Each row below is a small network's average activation on inputs in which a field has the value named, seen along a few directions.
Values that are neighbours, or in one group, have similar rows; names and order tell nothing.
(in the rows, 500 means zero)
Random noise pushes rows far along 18 fixed directions. That doesn't count. These rows show it; they differ only by the noise:
[379 484 477 443 565 545 655 616 458 442 580 394 402 706 344 426 498 683
 546 624 517 539 572 525 472 573 507 587 613 368 507 579 591]
[757 459 247 465 386 434 349 623 430 412 513 480 753 395 640 659 383 358
 532 341 544 421 547 479 717 253 539 439 474 512 549 524 363]
[674 522 598 516 553 306 647 420 454 614 561 610 559 645 514 739 310 333
 273 453 479 725 480 414 547 382 505 456 698 329 437 430 250]
[167 552 547 524 803 569 629 278 767 701 488 517 535 228 518 410 348 388
 251 338 830 405 260 367 391 559 570 522 240 735 475 637 509]
[427 437 620 559 590 421 500 220 659 678 210 653 529 477 352 334 542 326
 180 276 556 551 324 380 517 445 534 625 396 554 368 319 158]
[496 345 358 335 424 341 597 287 420 454 596 479 662 442 344 549 399 683
 510 250 383 341 437 455 592 506 602 365 365 431 589 427 306]
[351 444 434 521 463 717 391 436 616 635 239 662 714 578 431 509 361 679
 279 374 496 370 495 499 548 576 611 633 519 502 448 403 531]
[525 539 487 694 322 532 489 612 480 640 563 528 766 554 454 476 485 541
 468 416 690 392 553 525 512 405 686 249 636 523 615 544 649]
[418 580 287 435 607 569 561 540 639 462 464 784 604 617 423 759 459 614
 353 666 260 537 385 382 594 429 423 601 626 325 466 698 438]
[537 619 384 513 442 528 387 453 637 430 527 534 545 497 511 560 628 491
 602 557 504 546 546 431 397 506 324 413 508 460 443 531 776]
[553 483 317 366 444 602 517 688 571 480 428 450 695 707 405 795 350 763
 427 425 473 621 432 491 560 434 297 647 691 474 453 690 631]
[634 529 706 533 532 358 560 398 391 601 473 452 408 516 474 743 359 513
 522 391 588 463 472 529 468 586 421 310 434 455 586 419 484]
[527 498 403 511 490 331 481 322 389 422 677 716 729 527 476 441 586 527
 422 689 361 580 684 441 520 482 644 513 531 300 398 550 231]
[568 686 455 377 508 511 391 589 543 559 306 515 370 396 511 397 402 657
 645 533 651 294 583 657 451 499 553 629 400 516 629 523 562]
[494 609 625 539 464 470 397 285 520 518 408 684 413 539 442 429 632 609
 571 620 450 477 647 523 298 699 483 445 460 351 481 356 598]
[604 710 726 744 440 387 420 191 416 924 325 536 511 512 539 536 389 398
 231 484 681 418 493 698 707 403 631 432 521 580 357 498 339]
[627 527 490 404 459 452 298 542 353 383 684 539 703 308 667 664 267 629
 610 582 367 387 470 568 404 730 441 488 339 491 571 458 603]
[560 404 379 658 379 556 561 429 572 342 433 754 497 729 501 459 768 367
 417 177 641 816 741 378 480 286 650 518 642 317 602 480 156]
[601 354 643 505 452 567 636 429 391 613 268 415 370 541 266 731 582 655
 614 427 392 477 486 431 414 582 429 214 530 551 598 322 713]
[590 371 542 431 475 700 310 529 350 278 432 651 477 522 744 543 556 453
 443 642 260 800 538 550 390 677 441 801 588 468 356 493 383]


Field Gamol:
m13: [374 376 472 747 538 756 442 340 541 477 226 726 551 372 543 828 854 542
 614 431 678 412 684 371 451 487 465 171 312 666 586 779 578]
m8: [422 549 486 736 487 577 442 667 414 490 535 458 454 532 587 370 589 416
 522 496 679 341 638 608 709 409 660 496 415 546 635 578 445]
m18: [546 722 579 503 352 382 410 376 591 506 429 548 253 465 623 306 785 439
 651 539 671 447 443 699 471 406 449 441 535 528 459 753 441]
m28: [407 485 472 625 677 461 592 526 330 465 660 234 530 527 246 528 390 919
 618 591 565 462 803 501 588 694 413 740 155 580 588 362 557]
m22: [792 884 456 772 470 367 273 603 632 572 370 693 448 353 566 693 459 523
 598 362 662 487 535 571 578 306 376 649 197 609 840 473 335]
m2: [486 677 285 418 407 427 354 492 683 545 597 433 651 473 492 262 439 547
 479 555 477 462 476 550 547 414 434 677 489 478 345 513 615]
m23: [366 408 758 442 439 377 355 512 390 504 587 550 719 440 443 227 437 663
 475 601 445 360 391 634 281 811 538 531 429 510 446 410 508]
m9: [610 536 540 310 547 285 330 456 540 475 247 404 360 441 441 464 600 425
 660 600 513 283 509 510 509 494 294 404 415 445 360 537 503]
m14: [406 753 414 476 447 521 353 451 650 525 828 541 652 288 721 276 318 587
 519 564 537 498 499 598 295 634 556 678 411 602 483 508 751]
m26: [451 403 721 448 366 394 415 255 419 427 372 431 392 499 371 362 682 670
 628 255 470 394 494 569 364 757 399 422 273 485 526 263 454]
m21: [444 337 492 314 609 378 321 393 528 478 212 416 727 611 420 607 437 636
 419 568 550 255 627 483 650 599 309 649 404 405 178 555 351]
m6: [600 638 422 446 450 396 520 105 493 572 718 413 489 371 642 560 460 408
 415 526 301 705 503 481 573 432 446 504 484 599 266 409 544]
m11: [490 503 354 410 477 401 516 343 561 451 434 369 432 471 459 604 521 611
 657 252 643 323 597 533 650 417 442 415 298 489 556 545 439]
m7: [455 520 532 430 616 554 455 197 521 537 318 558 374 480 514 508 464 584
 502 615 381 480 862 468 458 671 537 653 381 429 378 189 556]
m3: [469 410 687 537 495 454 321 678 600 392 349 558 469 560 517 472 406 453
 519 169 665 367 311 563 445 652 314 598 275 451 671 349 338]
m12: [493 286 688 717 469 478 498 468 421 713 303 507 639 727 273 772 421 462
 346 344 420 342 489 394 677 535 441 248 501 443 512 153 511]
m4: [628 495 462 456 436 492 306 797 509 323 452 422 502 433 535 291 691 478
 692 586 615 604 556 584 377 444 380 693 463 625 517 646 496]
m1: [415 482 551 522 625 614 560 675 529 407 594 549 327 330 693 390 521 327
 432 420 617 654 312 502 393 458 558 683 408 652 644 732 303]
m17: [684 476 698 452 352 377 130 593 452 309 377 525 542 534 575 524 594 600
 631 452 449 483 403 656 392 730 196 634 380 490 443 496 397]
m5: [415 495 322 428 381 417 430 551 639 407 634 548 946 580 389 236 602 697
 327 398 605 775 513 447 361 409 462 799 583 511 365 717 344]
m20: [663 469 782 794 459 441 430 570 153 750 289 470 654 561 486 641 486 643
 389 528 746 384 753 699 679 488 690 419 500 657 532 650 276]
m15: [567 453 433 493 484 545 597 486 393 456 557 539 493 587 478 765 526 647
 575 622 267 568 636 455 552 525 468 397 575 397 545 484 564]
m19: [493 458 546 570 166 780 285 632 415 475 587 605 756 533 755 420 585 556
 465 531 457 572 475 685 434 546 651 447 795 612 441 684 703]
m10: [258 464 612 570 410 565 646 278 489 509 585 464 403 648 482 460 638 667
 468 372 551 490 364 650 537 642 546 379 533 490 485 769 425]
m24: [674 371 531 251 427 456 476 642 450 409 302 457 454 531 559 597 494 466
 630 328 629 491 499 502 421 419 437 407 632 446 526 604 434]
m25: [654 498 541 421 423 411 476 436 499 600 356 196 440 534 489 447 562 385
 484 452 606 580 389 588 608 351 325 551 600 665 237 574 492]
m27: [453 522 281 261 407 566 274 188 639 417 439 624 615 428 640 361 602 511
 547 667 298 484 707 471 390 562 507 526 597 393 212 447 733]
m16: [640 344 559 328 549 382 779 578 517 529 375 372 416 597 306 683 551 582
 588 378 611 716 611 381 349 336 364 422 661 551 557 572 477]
A value of Gamol combines one of 4 hidden first parts with one of 7 second parts; all combinations occur once.
Changing only the second part turns m13 into m16. m18 has the same second part as m13; what does that change turn m18 into?
> m21
Changing only the second part turns m22 into m17. m1 has the same second part as m22; what does that change turn m1 into?
> m9
Changing only the second part turns m26 into m7. m5 has the same second part as m26; what does that change turn m5 into?
> m27
Changing only the second part turns m15 into m6. m3 has the same second part as m15; what does that change turn m3 into?
> m19

Field Doba:
w26: [466 590 308 532 515 551 566 575 619 635 416 473 489 622 363 553 432 553
 461 465 586 428 530 494 673 311 546 516 582 450 516 565 542]
w6: [518 443 716 595 462 468 517 473 352 514 568 478 469 577 475 786 445 632
 683 454 588 284 576 536 404 720 433  63 427 356 674 486 721]
w16: [594 341 625 575 415 649 456 523 374 657 240 444 605 433 460 445 479 517
 397 344 553 520 571 488 459 508 647 520 512 717 496 285 526]
w17: [555 447 530 427 475 445 482 450 614 524 431 596 622 488 510 388 561 436
 424 393 627 677 684 401 321 435 564 542 583 505 441 395 444]
w10: [729 571 600 418 461 311 575 470 456 606 481 515 561 554 474 758 333 625
 506 395 585 593 575 509 424 467 408 422 570 435 575 516 434]
w23: [527 558 527 533 608 411 564 560 513 379 617 558 388 504 529 551 613 394
 541 609 469 708 492 439 440 465 352 571 479 455 529 570 418]
w9: [543 596 489 596 486 532 412 548 589 533 418 607 514 488 595 504 468 418
 497 469 567 444 603 485 480 468 565 494 515 464 566 374 533]
w28: [493 380 505 447 415 616 489 601 448 587 362 439 612 540 517 576 463 546
 444 546 424 445 487 533 552 452 544 405 703 558 422 543 660]
w8: [562 596 508 594 382 550 334 489 447 539 595 484 521 465 618 484 371 496
 518 514 480 459 481 645 529 552 515 536 459 566 518 429 620]
w13: [388 500 628 748 496 645 655 454 394 579 573 459 315 460 483 440 593 495
 480 417 571 495 365 580 543 516 670 397 442 680 675 600 469]
w2: [556 499 443 458 548 530 631 523 463 560 576 498 526 418 598 702 435 416
 531 548 637 551 629 429 432 392 588 296 607 510 549 638 635]
w15: [421 426 439 432 641 560 608 492 557 470 545 534 441 492 498 498 367 464
 463 518 399 559 599 370 454 525 559 620 481 472 516 304 525]
w3: [617 503 519 336 530 328 489 554 536 390 479 516 462 508 572 594 397 345
 558 386 489 436 431 408 463 476 410 378 523 319 551 406 439]
w19: [527 421 357 427 398 483 480 488 466 454 526 342 541 556 409 348 641 548
 510 535 352 600 524 535 613 405 418 648 533 556 361 494 482]
w7: [559 255 573 498 651 375 619 617 346 415 544 330 483 534 316 529 505 379
 582 575 404 536 534 306 478 516 441 380 458 418 516 277 477]
w1: [387 555 437 392 486 647 422 439 600 500 322 440 408 585 522 555 529 638
 516 508 569 445 519 585 512 542 375 595 525 521 363 648 655]
w18: [378 553 213 442 319 557 394 499 691 412 551 427 668 714 409 406 519 733
 529 329 574 478 618 536 569 474 411 629 554 401 419 560 670]
w21: [238 438 565 628 525 733 453 539 505 621 360 522 515 549 472 232 458 549
 391 502 674 323 544 593 528 602 736 611 474 539 497 449 541]
w11: [520 491 445 570 449 556 510 489 593 414 489 600 430 496 420 464 659 525
 603 475 392 552 537 414 398 519 511 461 480 458 591 356 526]
w25: [454 450 509 400 497 492 537 359 535 472 394 554 443 437 435 497 527 634
 512 320 506 443 440 460 412 597 524 468 382 500 577 485 418]
w14: [579 531 576 407 462 441 400 351 559 477 399 542 506 457 544 607 600 471
 553 452 495 497 473 445 380 592 336 350 485 487 422 501 624]
w20: [600 474 498 514 465 411 590 637 442 528 543 580 681 529 373 607 486 586
 476 518 477 550 495 454 487 410 554 388 596 489 612 560 419]
w5: [509 402 560 449 526 665 564 541 525 512 330 485 357 400 516 539 589 494
 502 446 424 581 316 497 452 507 494 565 500 711 546 524 486]
w27: [585 426 482 586 441 413 476 499 493 405 570 548 628 342 514 343 737 439
 606 423 616 539 557 436 392 429 566 400 371 600 606 567 332]
w4: [318 528 600 639 604 776 561 427 557 583 336 654 397 408 607 555 615 464
 389 491 605 538 392 477 446 545 576 472 492 650 524 708 534]
w12: [548 609 593 669 459 502 470 526 515 622 468 485 453 416 513 491 539 426
 440 407 609 525 409 563 520 409 460 491 445 683 575 511 501]
w24: [494 447 591 602 525 494 639 351 512 553 537 562 546 434 536 686 558 417
 500 432 577 557 499 383 413 515 518 206 514 532 519 515 541]
w22: [489 456 546 677 394 565 482 766 441 492 531 518 647 499 375 481 576 655
 577 495 473 387 321 558 497 531 532 430 488 643 707 597 552]
A value of Doba combines one of 4 hidden first parts with one of 7 second parts; all combinations occur once.
Changing only the second part turns w6 into w20. w19 has the same second part as w6; what does that change turn w19 into?
> w17
Changing only the second part turns w16 into w13. w1 has the same second part as w16; what does that change turn w1 into?
> w22
Changing only the second part turns w9 into w27. w3 has the same second part as w9; what does that change turn w3 into?
> w10
Changing only the second part turns w18 into w23. w25 has the same second part as w18; what does that change turn w25 into?
> w4
Changing only the second part turns w8 into w2. w15 has the same second part as w8; what does that change turn w15 into?
> w12
